Each row has a name. After each piece below comes the name of the row it's from, unless a question asks for something else. Each question is about the rows just above it.

[-19.9 -49.4  41.9   1.3  36.6  -1.1   8.8 -21.3  11.0  21.7 -10.1 -35.5
  25.8  12.5  36.8  10.6 -10.2  -1.7] = pafo
[ 11.0  21.7 -10.2   9.9   9.9  -0.6  38.9 -68.6  42.3  29.6 -22.9  18.3
 -19.7  25.8  42.5  -7.2 -24.8  -9.9] = gud
[-15.5 -26.8  17.2 -12.9  -0.7  -7.7  -4.6 -22.7   7.7  -1.2  -2.7 -19.7
  18.3  11.4   6.7  19.1 -11.1 -13.3] = Dat
[-32.0 -54.7  65.9 -57.7  -9.6   4.6  42.8 -43.5  55.0  62.8 -42.7 -50.4
  26.0  54.0  85.5 -38.6 -27.8  19.1] = gaf
Does one of the named rows hold [ 18.3 -19.7] side by side, in this order?
yes
find: [-15.5 -26.8  17.2 -12.9  -0.7  -7.7  -4.6 -22.7   7.7  -1.2  -2.7 -19.7
  18.3  11.4   6.7  19.1 -11.1 -13.3]
Dat
Which row holds this, read backwards? [-10.1  21.7  11.0]
pafo
Among the named rows, does one hold [-50.5  26.0] next to each other, in this order?
no

[ 12.9  25.4 -33.2  51.7  31.1  25.6  21.9  14.9   4.9] : Zimap
[-22.7 -19.8  -5.7   2.7 -10.0  16.0 -19.6  32.8  42.9] : giv
[ 55.0 -21.0  67.6  -5.0  -9.7  17.3  23.0  21.4  21.3] : zit
[-15.7 -26.4  -6.9  63.0 -54.8 -50.1  43.1 -46.9 -63.2] : fatut
[-12.1  15.0 -11.1  -7.9  12.9  25.4 -33.2  51.7  31.3] : tunek
[-27.4   7.3 -32.6  11.9  19.0  16.0 -13.2 -21.0   0.0] : kob
[ 24.5 -42.4  37.2 -50.6  39.8  54.5  19.3  51.7  27.8] : vuv
[-43.6  53.2 -42.5 -28.7 -15.7   2.0 -45.3  11.7 -29.1] : Bib
Is [-6.8 63.0] printed in one of the named rows, side by side and in this order?
no
Which row holds this, read backwards? [ 31.3  51.7 -33.2  25.4  12.9]
tunek

[  5.4 -15.9  -5.2   4.7  -0.1  23.6  11.4] : gemu
[ 68.4  22.4 -14.2  23.4   5.2   0.4  17.1] : nefar
[20.8 -4.6 -5.1  2.2 -7.5  1.5 19.1] : Kimef
[18.0 -6.1 -5.3  2.8 -7.4  0.7 18.7] : Livi
[-15.7  -5.2   4.7   5.2   0.4  23.4  10.3] : losu
[0.4 5.2 4.7] is which row, read backwards?
losu
Which row holds [19.1  1.5 -7.5  2.2] read backwards?
Kimef
Which row holds this, read backwards? [  4.7  -5.2 -15.9]
gemu
Does one of the named rows hold [-5.1  4.7  5.2] side by side, in this order?
no
Which row holds [23.4  0.4  5.2] read backwards?
losu

[  0.6 -61.2  -2.0   4.7  -1.8   2.6] -> tozis
[  1.0   2.2  -1.5   5.2  -6.7 -11.7] -> neb
[-0.6 -2.9  1.2 -1.9  4.7 -0.9] -> gufu
[ 1.0  2.2 -1.5  5.2 -3.5 52.8] -> muk
[ 1.1 -5.6  3.2 -4.9  4.6 -0.6] -> Moma
[  0.1  10.0  -2.0   6.8  -6.5 -19.7] -> Deva
[  0.1 -33.1  -1.8   5.0  -3.3   3.8] -> kavog
Is [-1.4  5.2 -6.7] printed in one of the named rows, side by side and in this order?
no
Is [-1.5  5.2] printed in one of the named rows, side by side and in this order?
yes
find: [  1.0   2.2  -1.5   5.2  -6.7 -11.7]
neb
Among the named rows, does one hold [ 1.2 -1.9  4.7 -0.9] next to each other, in this order?
yes

